A small network was shown many inputs. Here are its activations along a few directions, one row for each input.
In each table, some parts of the input vary, and every possible input appears once, in random order.
Descriptions start from the smaller parts, as in this example, which fits no table here: one of 3 separate values, together with either a single point or one of 9 places along a line or (one of 6 places along a line, together with one of 8 places around a ring).
Shared parts are said once, and a part with two or three values counts as separate values.

Other details of the inputs shift rows strongly along two fixed directions, in all tables alike. That doesn't count.

Table:
x1: [  4.8   8.7 -15.4  -2.3   2.7  -2.8   4.2  -3.6  -0.3  -0.4   6.8]
x2: [ -1.6 -11.2   5.2   1.3  -2.9  -2.6  11.9 -10.2  -8.1   3.8  -0.2]
x3: [  4.4  -6.1   6.4   9.3  -1.8  -7.9  10.3  -3.6 -10.3   6.5   3.5]
x4: [  3.3   4.9 -10.0  -2.3   6.0  -6.2  -2.8  -8.7  -4.8   0.6   5.8]
x5: [ -4.9  -0.6  -6.8   4.2   2.8  -9.8   2.0  -6.8 -11.0   3.7   2.5]
x6: [-6.7 -9.1 -6.7 -1.2  1.2 -7.6  4.0 -9.4 -5.5  4.8 -0.5]
x7: [  1.0  -4.6 -11.4  -7.2   1.7  -2.2   1.2  -7.2   1.9  -0.7   8.2]
x8: [  5.6   0.8  -5.2  -5.0  -6.4   0.4   8.2 -12.2   5.5   3.2  -0.1]
x9: [  0.1   0.8 -11.5   4.8   1.3  -7.6   0.9  -3.8  -4.5  -5.0   8.8]
x10: [-5.2 -1.6 -7.0  4.1 -0.2 -6.4  2.8 -0.8 -9.5  2.3 13.4]
x11: [ 0.7  1.8 -9.8  4.5  3.9 -9.1 -1.1 -8.2 -5.8 -2.9  3.4]
x12: [-82.7  59.5  95.5 -13.4  59.2 -62.1  33.8  18.6  96.8 -40.8  11.5]
x13: [ -7.3 -10.0  -8.1  -0.7  -1.4  -6.0   5.7  -5.4  -4.2   2.6   4.9]
x14: [  3.7  -0.2 -14.0  -8.3   0.9   1.4   4.9  -4.4   5.3   1.1   9.1]
x15: [  0.3  -2.3   5.5   7.2  -1.6  -4.9  10.4  -7.6 -13.4   2.7   2.8]
x16: [  5.8   3.0  22.1  -5.9 -10.8  22.9 -32.1  44.9  -5.7  -8.3 -31.3]
x17: [  4.1  -8.7   2.1   1.6  -1.8  -1.8   8.8 -11.6  -3.0  -3.0   0.8]
x18: [  6.7  -5.6   2.3  -5.2   0.2   1.4   7.3 -12.4  -2.0   0.4   3.2]
x19: [14.8  4.4 -0.4  2.2  0.8 -2.6 10.2 -4.9 -0.6  4.6  2.4]
x20: [ -1.5  -7.6 -11.3  -0.7  -0.3  -5.2   2.7  -6.7   0.8  -4.0   5.9]
x21: [10.8 -9.0  3.5 -3.3  0.2 -1.5  7.2 -8.7  1.2  4.1  4.0]
x22: [ -6.9 -10.3  -6.8  -1.4  -1.8  -4.4   4.3  -3.7  -4.0   3.5  10.2]
x23: [  3.3   1.0 -13.7  -7.8   3.8  -1.7   4.1 -10.7   3.8   2.7  -1.7]
x24: [ 6.0  0.0  2.3  7.6 -0.7 -4.4  7.0 -9.0 -8.3 -3.8  3.6]
x25: [  0.8  13.1  12.8  -7.7 -17.6  24.6 -30.8  40.3  -1.7  -9.0 -35.0]
x26: [-5.6 -1.5 -8.3  4.7  0.2 -8.2  4.0 -2.6 -9.6  1.5  7.9]
x27: [ 0.9  8.5 -0.6 44.4 19.6 26.9 -5.0 -8.5 14.2 33.6 11.5]
x28: [12.7 -4.3 -0.5 -3.5 -0.4  0.3 11.8 -7.9  4.6  5.4 -0.4]
x29: [ -1.0  -6.6  -9.8  -1.1   2.3  -6.7   0.9 -10.8  -0.5  -1.8   0.4]
x30: [  1.4   2.7  16.8 -13.6 -11.8  28.9 -24.1  37.1   0.2  -9.7 -37.9]
x31: [  1.4  -3.6  -9.8  -7.6   4.3  -3.7  -0.7 -11.4   0.6   1.5   2.8]
x32: [10.0 -3.6  3.4  9.6 -0.7 -7.4  7.1 -5.0 -4.9 -0.1  4.4]
x33: [ 8.6  3.2  2.5  0.5  1.5 -1.3  5.4 -9.7 -7.2 -0.4  6.1]
x34: [ -5.3   8.1   8.1 -10.6  -8.1  21.6 -37.7  46.4  -4.0 -13.6 -26.8]
x35: [  1.5  -8.9  20.9  -4.5 -14.1  22.0 -28.0  41.2  -2.0 -10.4 -35.7]
x36: [  3.4   3.8 -10.3  -2.8   2.9  -3.1  -1.9  -2.4  -3.3  -0.8  16.8]
x37: [ -7.1  -0.3  10.2 -16.8  -9.4  25.1 -36.6  45.2   2.4 -12.3 -24.0]
x38: [ -1.0  -7.8 -10.1  -1.5  -0.6  -3.6   1.4  -4.8   1.1  -3.3  11.2]
x39: [10.6  8.0 -1.6  0.3  0.7  0.3 10.0 -9.0 -4.0  0.9  1.6]
x40: [  5.5   4.9  -1.2   0.8  -4.6  -4.0   1.6 -10.3  -2.9   1.0   7.3]
x41: [-11.7  -5.7  20.1  -6.7 -20.7  21.4 -28.6  39.0  -5.5  -6.1 -36.6]
x42: [  3.0  -0.1 -15.2  -7.4   1.2  -0.2   6.0  -6.5   4.9   0.5   3.8]
x43: [  5.1   9.7 -13.9  -2.6   5.2  -4.3   2.2  -8.0  -1.5   1.9   1.2]
x44: [-2.8 -0.5  1.9  7.4 -7.6 -7.5  6.6 -8.2 -9.2  4.4  4.0]
x45: [  1.2  -6.9  -1.5   2.0  -7.8  -4.4   5.2 -12.3   1.1  -1.4   1.9]
x46: [  2.2 -14.6   6.2   3.4  -3.0  -5.5  11.6  -6.5  -5.0   7.5   0.6]
x47: [  3.7  -3.9  -1.4  -4.8  -5.8  -1.3   3.6 -13.0   2.3   1.9   4.3]
x48: [  0.7   0.7 -10.3   4.2   0.9  -6.0  -0.3  -1.9  -4.3  -4.3  14.3]
x49: [  5.5   8.7 -14.2  -3.2   2.3  -1.0   3.2  -1.5  -0.1   0.3  12.3]
x50: [ -2.2  -1.0  -1.3  35.1  16.1  27.8  -2.8 -12.3  19.9  35.3   6.8]
Description of these inputs: one of 2 separate values, together with either a single point or (one of 4 places along a line, together with one of 6 places along a line).
Changing only the choice among 2 separate values turns x40 into x47. The same change can be made to x5. Which row results? -> x6
A walk changes only the place on the line of 4. It starts at x28 and steps to x21. List the rest of the walk in order. -> x35, x46
Which other rows does x19 become when the place on the line of 6 takes its other values? List them by row number. -> x1, x25, x39, x43, x49
A walk changes only the place on the line of 4. It starts at x8 and steps to x47. List the rest of the walk in order. -> x45, x41

Table:
x51: [-4.4  7.7  5.3 21.2 16.2 13.0 -3.8  2.8 13.9 16.2  5.5]
x52: [-3.9  0.1  2.6 -7.4  2.0 -3.1  3.3 -2.1  9.5 -3.3 -4.4]
x53: [-7.6  6.5 -1.2 -4.7  2.2 -3.7 -1.9  0.6  6.3 -4.7  3.5]
x54: [-12.5  -3.4   5.8  -1.5   0.4  -9.8   2.7   1.8  -1.5  -3.4  -0.9]
x55: [ 1.0  1.0  9.9 -4.7  2.0 -7.4  4.9  0.7  1.1 -7.3 -1.7]
x56: [-6.2  1.5 -3.2 -7.8  7.0 -4.0 -0.6  1.9  7.5 -4.0  0.5]
x57: [-3.9  0.3  3.7 -4.9  0.7 -1.2  2.3 -2.0 10.7 -3.2 -1.7]
x58: [-4.8  3.0  4.8 -0.5  2.4 -8.2 -0.4  2.6  0.6 -8.5  3.7]
x59: [-1.2  3.9  5.0 -6.0  1.2 -1.4  1.8 -0.2  8.4 -3.9  2.3]
x60: [-10.3  -4.2   7.3   1.2   0.9  -6.9   1.4   3.8   0.6  -3.5   4.6]
x61: [-1.4  4.4  8.1 -3.9 -2.5 -6.6  4.6 -0.3  3.6 -5.3 -1.4]
x62: [-7.3  6.8 -1.1 -5.1  2.6 -6.6  1.6  2.7  2.4 -5.5  0.9]
x63: [-0.7  4.4  6.1 -4.0  0.5 -2.5  4.5  2.0  5.8 -4.8  2.6]
x64: [-9.1 -4.1  6.6 -1.5  3.0 -7.8  2.4  4.5 -0.3 -3.1  3.3]
x65: [-1.9 -0.5  4.2 -4.8  2.4 -0.4  1.9 -0.4 11.4 -3.2  0.9]
x66: [-3.9  5.8  1.2 -6.6  3.7 -9.5  1.6  3.8  0.4 -6.2  0.9]
x67: [ 0.5  3.6  8.5 -3.7 -0.8 -5.8  4.2  1.5  4.3 -5.3  1.2]
x68: [-1.5  5.3 11.1 17.4 13.4 12.8  1.1 -1.7 13.4 16.2 -1.9]
x69: [-0.5 -0.6  3.4 -7.5  4.6 -1.1  2.8  0.3 10.6 -3.0 -0.5]
x70: [ 38.1 -34.6 -45.7  16.5 -19.6  -5.6  26.3 -56.5 -40.5  24.8  32.1]
x71: [-6.4  1.4 -1.6 -3.4  4.9 -1.8 -2.3  2.1  9.9 -3.9  4.6]
x72: [-1.7 -0.4  2.6 -9.2  4.6 -2.6  3.5 -0.5  9.1 -3.4 -3.1]
x73: [-3.3  4.4  3.5 -8.6  0.8 -4.0  3.2 -1.9  6.3 -3.9 -3.0]
x74: [-3.5  3.0  4.1 -3.2  4.5 -9.0  0.6  3.3 -0.3 -8.1  2.3]
x75: [ 0.7  4.3  5.5 -6.7  2.6 -3.2  5.4  2.8  5.0 -4.5  1.1]
x76: [-4.3  5.6 -1.4 -7.3  5.8 -3.5 -1.4  3.0  6.1 -4.3  4.6]
x77: [-2.8  5.0  4.7 -6.7  0.0 -5.1  5.9  0.1  3.7 -4.8 -2.9]
x78: [ 31.5 -20.2 -14.7  19.2 -41.6  78.6 -66.8  50.9 -42.5  20.8 -59.7]
x79: [ -6.1   6.2   1.2  -4.9   1.3 -10.0   1.2   2.1   0.8  -6.1  -0.4]
x80: [-4.3 -6.1 12.7 -3.0  0.4 -6.1  6.9  1.9  1.3 -2.2 -0.8]
x81: [-8.5  1.9 -3.2 -6.0  4.5 -4.6 -0.8  0.4  7.9 -4.0 -0.7]
x82: [-5.9  6.2  2.2 -2.3  0.1 -8.1  0.1  2.3  2.2 -6.2  2.4]
x83: [-8.8  8.7  6.0 23.8 12.2 12.7 -4.1  0.0 13.9 15.9  4.1]
x84: [-2.7  5.2  5.8 -4.2 -1.1 -3.4  4.9  0.3  5.1 -4.8 -0.2]
x85: [-1.6  4.3  7.1 -6.4 -1.3 -8.4  5.6 -0.4  2.2 -5.3 -4.2]
x86: [ 18.3 -24.2 -16.0  -2.9 -36.9  41.2 -47.5  42.7 -45.7   0.9 -40.7]
x87: [ 1.9  3.6  7.8 -6.4  1.2 -6.5  5.3  2.2  3.5 -5.1 -0.2]
x88: [-4.5  6.1 12.8 22.6  9.3 14.4  0.0 -3.3 15.6 16.9  0.0]
x89: [-7.1  7.0 -0.1 -2.7  1.4 -4.9  0.5  2.8  3.8 -5.6  3.7]
x90: [-7.9 -5.4 11.9 -3.0 -2.2 -8.2  7.4 -0.8  0.1 -2.5 -4.8]
x91: [-7.7  6.3 -2.2 -7.2  3.3 -5.5 -0.9  0.5  4.9 -4.6  0.7]
x92: [ 0.0  5.0 12.0 19.9 13.5 14.8  0.2 -0.4 15.6 17.2  1.4]
x93: [-3.8  5.5  2.7 -2.1  1.7 -7.2 -0.2  4.1  2.9 -6.1  5.1]
x94: [-0.7  4.6  4.7 -8.4  2.6 -4.6  6.2  1.8  3.4 -4.9 -1.5]
x95: [-6.8  3.8  4.3 -0.7  0.8 -9.2  0.0  0.8 -0.1 -8.6  1.0]
x96: [ 27.9 -16.8 -18.6 -10.0 -37.1  47.7 -47.9  39.5 -38.5   0.3 -43.6]
x97: [-2.4  1.9 10.2 -2.2 -1.7 -7.6  4.4 -1.8  1.3 -7.7 -2.9]
x98: [ 31.2 -31.7 -51.8  17.7 -18.6  -7.9  21.7 -55.1 -42.5  23.5  32.9]
x99: [-1.7  5.0 13.1 23.2 11.0 15.9 -0.8 -1.2 16.4 17.3  3.0]
x100: [-7.8 -5.4 13.0 -0.6 -3.3 -6.4  6.4 -0.6  1.4 -2.6 -2.0]
x101: [-6.3  8.3  4.9 18.6 16.4 10.5 -2.6  1.4 12.4 15.1  2.3]
x102: [-3.8  6.2 -0.3 -5.2  5.1 -4.7  1.1  5.3  3.6 -5.2  4.9]
x103: [-0.4  1.0 10.6 -1.9 -0.1 -6.7  4.0  0.0  2.0 -7.7 -0.3]
x104: [ 0.1  3.8  4.3 -8.7  3.3 -2.0  2.7  0.6  7.5 -3.7  0.8]
x105: [ 45.9 -26.9 -69.8  42.3  -7.9   7.6  25.2 -76.0 -40.2  50.0  42.5]
x106: [-2.6  5.5  2.0 -4.9  3.8 -8.1  0.9  4.8  2.0 -5.8  3.6]
x107: [ 0.6  3.9  7.0 -8.2  1.2 -7.9  6.0  1.2  1.8 -5.4 -2.8]
x108: [-5.7 -5.7 11.8 -4.8  0.4 -7.6  7.6  0.9 -0.3 -2.6 -3.3]
x109: [-5.5  5.7 -0.7 -4.6  3.7 -2.7 -2.4  2.4  7.0 -4.6  6.0]
x110: [-5.1  6.5 -1.0 -6.9  5.1 -6.1  1.9  4.3  2.0 -5.6  2.2]
x111: [-0.4  1.4  9.1 -6.5  2.0 -9.0  5.7 -0.3 -0.5 -7.7 -4.3]
x112: [-3.2  4.7  4.5 -6.2 -0.4 -2.2  2.2 -1.8  7.6 -3.9 -0.3]
x113: [ 37.7 -22.1 -60.8   7.8 -11.3  -6.1  20.6 -56.3 -37.1  22.5  34.1]
x114: [ -4.8   3.4   3.2  -5.0   4.4 -10.5   1.4   2.2  -1.9  -8.5  -0.4]
x115: [-8.5  2.1 -2.1 -3.5  3.3 -2.7 -1.8  0.5  9.2 -4.0  2.0]
x116: [ -7.0   3.8   3.3  -3.3   2.0 -11.1   1.0   0.6  -1.5  -8.5  -1.8]
x117: [-5.1  1.3 -2.3 -6.1  7.0 -2.6 -1.3  2.8  9.0 -3.7  3.1]
x118: [-5.1  6.2  0.4 -2.5  3.0 -4.0  0.1  4.6  4.5 -5.5  6.3]
x119: [ 25.9 -18.7 -12.2  -4.4 -40.3  40.9 -45.3  37.6 -43.8  -3.5 -47.2]
x120: [-6.6  8.0  7.0 24.2 14.3 13.6 -4.5  2.1 15.4 16.0  7.2]
What is each input in this table made of? -> one of 2 separate values, together with one of 5 places around a ring, together with either a single point or one of 6 places along a line
Changing only the choice among 2 separate values turns x89 into x84. The same change can be made to x62. Which row results? -> x77
Changing only the choice among 2 separate values turns x53 into x112. The same change can be made to x114. Which row results? -> x111
Which other rows agree with x72 in the choice among 2 separate values and the place on the ring of 5? List them by row number. -> x68, x94, x96, x107, x108, x111
Which other rows does x116 become when the place on the ring of 5 takes its other values? List them by row number. -> x58, x74, x95, x114
Which other rows does x115 become when the choice among 2 separate values takes its other values? List them by row number. -> x57
Which other rows does x83 become when the choice among 2 separate values takes its other values? List them by row number. -> x88
Which other rows agree with x75 in the choice among 2 separate values and the place on the ring of 5? List them by row number. -> x55, x69, x80, x87, x92, x104
Which other rows does x56 become when the place on the line of 6 takes its other values? List them by row number. -> x66, x86, x110, x113, x114
